Each row below holds a small network's activations on one input, seen along a few directions.
In each table, some parts of the input vary, and every possible input appears once, in random order.
A made-up example of a description, with smaller parts first: one of 4 places along a line, together with either a single point or one of 11 places along a line or (one of 3 separate values, together with one of 5 places around a ring).
Shared parts are said once, and a part with two or three values counts as separate values.
In the rows, 128 means zero.

Other details of the inputs shift rows strongly along three fixed directions, in all tables alike. That doesn't count.

Rows:
R1: [109 145 118  91 132 149 168 148  55 127 123  92]
R2: [ 79 172 201 198  65  63 130  74 138 136 139  80]
R3: [110 138  94 101 149 135 157 141  82 138 125 142]
R4: [182 112  98  87 138 156 198 174 103 168 118 141]
R5: [ 37 141 147  95 105 121 113  73  65 152  98 124]
R6: [ 34 140 161  73  97 123 100  86  75 139  96 113]
R7: [153 129 112 190 155 131  92 126 183 105 145 122]
R8: [ 98 113 139 102 111 169 101 116 131 106 134  95]
R9: [208  92  92 115 141 154 111 164 186 112 135 159]
R10: [141 129 102 152 155 122  73 110 168 106 119 153]
R11: [172  79 112 104 123 135  65 131 214 126 109 191]
R12: [196 148 136 168 109  98 217 193 134 136 175  94]
R13: [ 98 129 118  59 120 154 163 138  80 132 123 121]
R14: [ 78 138 125  73 126 133 143 125  72 133 117 116]
R15: [ 66 145 204 179  48  69  96  66 144 133 139  97]
R16: [142 117 113 162 142 144  98 133 152 114 151 121]
R17: [144 112 111 143 132 113  88 126 170 136 117 175]
R18: [150 142 112  95 139 139 224 170  52 179 123 108]
R19: [182  97 106 154 148 144 103 161 181 106 142 122]
R20: [103 156 111 111 138 148 172 142  44 135 135 100]
R21: [126 159  77 104 181 139 184 149  71 147 121 138]
R22: [207 182 121 208 134  90 249 193 124 145 185  91]
R23: [139 150 177 187  87 118 165 151 129 115 180  40]
R24: [115 115 160 122  80 128  75 102 169  97 137 113]
R25: [191 141 129 188 116  99 179 171 151 152 161 130]
R26: [138  99 102  92 146 132  90 134 150 137  94 174]
R27: [130 116  78 112 181 131  64 106 165 137  86 203]
R28: [100 102 157 125  94 148  57  98 176  93 139 104]
R29: [111 104 109  51 132 162 103 123 120 143  94 165]
R30: [146 132  65 126 203 172 140 150 104 130 124 132]
R31: [130 148  70 105 188 156 144 138  81 131 110 140]
R32: [213  64 156 150 207 133 110 131 192  94 109 225]
R33: [129 123  94 137 160 163 131 145 109 122 138 116]
R34: [140 138 135 168 110  96 135 138 150 122 157 129]
R35: [ 24 118 224  86 149 139 128  49  51  90  75 140]
R36: [101 129  91  94 171 132 102  94 106 156  84 173]
R37: [162 114 137 156 111 110  96 137 178 102 143 120]
R38: [126 134 191 145  53 101 149 115 146 142 146  90]
R39: [ 98  97 151 100  88 118  45  88 194  99 123 153]
R40: [143 124 173 162  77  84 126 119 165 142 136 110]
R41: [114 177 173 192  91  78 154 114 134 139 148  94]
R42: [112 136  99 114 145 147 137 134  82 123 122 125]
Each input here is: one of 2 separate values, together with either a single point or (one of 4 places along a line, together with one of 5 places along a line).
Changing only the choice among 2 separate values turns R29 into R11. The same change can be made to R6. Which row results?
Answer: R26
Changing only the choice among 2 separate values turns R42 into R20. The same change can be made to R7. Which row results?
Answer: R30
A walk changes only the place on the line of 5. It starts at R38 and steps to R29. List the rest of the walk in order.
Answer: R39, R24, R28

Rows:
R43: [123 133 140 109 106 149 160 149  97 122 146  87]
R44: [157 100  90  83 159 153 124 146 135 140 108 172]
R45: [146 123 160 138  91 114 143 135 152 128 144 111]
R46: [ 64 141 146  97 105 136 118  98  87 128 117 101]
R47: [212 132 121 185 130 110 183 181 157 139 164 120]
R48: [ 58 157 159 123 117 109 134  86  76 133 110 117]
R49: [ 68 168 140 118 141 124 174 108  44 146 115 108]
R50: [ 97 122 190 145  59 110  88 100 163 102 148  86]
R51: [145 144 148 126 107 122 196 158  97 147 141 102]
R52: [187 116 124 177 138 100 115 138 198 126 139 162]
R53: [107 108 120 149 143 114  25  79 192 102 111 168]
R54: [165 127 168 172  76 107 142 144 174 120 163  89]
R55: [136 144 117 125 128 143 170 156  97 130 146  97]
R56: [ 67 146 169  85  86 130 165 113  61 138 120  87]
R57: [ 59 130 111  81 153 146  94  89  82 131  91 150]
R58: [150 138 158 187  94  97 126 129 170 120 157 103]
R59: [147 143 147 161  99 117 161 147 130 125 161  87]
R60: [ 74 147 184 173  80  89  78  75 155 108 137  98]
R61: [127 134  60  99 208 163 137 140  83 135 104 159]
R62: [110 161 129 129 124 138 191 151  61 133 147  76]
R63: [108 165 132 157 142 121 167 127  81 133 137  97]
R64: [103 115 101  60 143 171 129 134  82 132 109 125]
R65: [170 139 125 112 123 153 233 190  71 154 153  93]
R66: [ 78 124  99  82 173 143  97  94  94 135  84 173]
R67: [105 143 167 182  95  93  93  97 162 108 146 101]
R68: [127 132 145 108 102 145 166 146  97 133 141  92]
R69: [110 144 139 167 124 112 108 109 140 110 138 115]
R70: [141 108  90 142 177 126  62 107 176 119 103 184]
R71: [183 118 173 165  79 100 153 153 177 125 160 112]
R72: [239 104  69 168 200 119 135 169 193 141 122 208]
R73: [108 109 125 153 147 107  32  76 191 108 103 179]
R74: [ 81 122 122  86 139 133  98  97 107 132  98 151]
R75: [173 152 111 128 138 145 244 194  65 160 153  96]
R76: [100 121 171 141  72 115  77 100 173  98 142  96]
R77: [165 110 111 128 145 120 113 135 160 134 117 172]
R78: [180  97 104  92 146 152 148 164 138 139 124 156]
R79: [241 112  69 178 187 127 146 181 189 137 141 177]
R80: [ 82 104 101  64 144 164  61 103 125 113  99 151]
R81: [ 56 168 143 117 120 132 151 108  55 125 129  79]
R82: [ 96 108 120 107 146 118  54  84 155 122  90 183]
R83: [101 111  97  61 150 165 104 121  99 133  97 146]
R84: [135 105  92  80 158 150 111 129 128 138 102 175]
R85: [170 139 153 200  98  96 145 147 171 119 169  95]
R86: [102 121 106  66 149 151 140 126  78 146  94 153]
R87: [ 72 147 185 180  85  85  85  72 151 110 134 108]
R88: [170 122 156 171  92 105 136 148 179 123 157 111]
R89: [193 108  55  84 186 178 175 193 104 148 124 153]
R90: [155  78 102  99 141 144  61 123 190 118 106 180]
Changing only one part turns R49 into R84. The same change can be made to R73. Which row results?
Answer: R75
What do these inputs look like to the network?
Answer: one of 6 places along a line, together with one of 8 places along a line
A walk changes only the place on the line of 6. It starts at R69 and steps to R53. List the rest of the walk in order.
Answer: R79, R87, R66, R48
A walk changes only the place on the line of 8. It starts at R63 and steps to R53. List the rest of the walk in order.
Answer: R67, R85, R59, R89, R64, R50
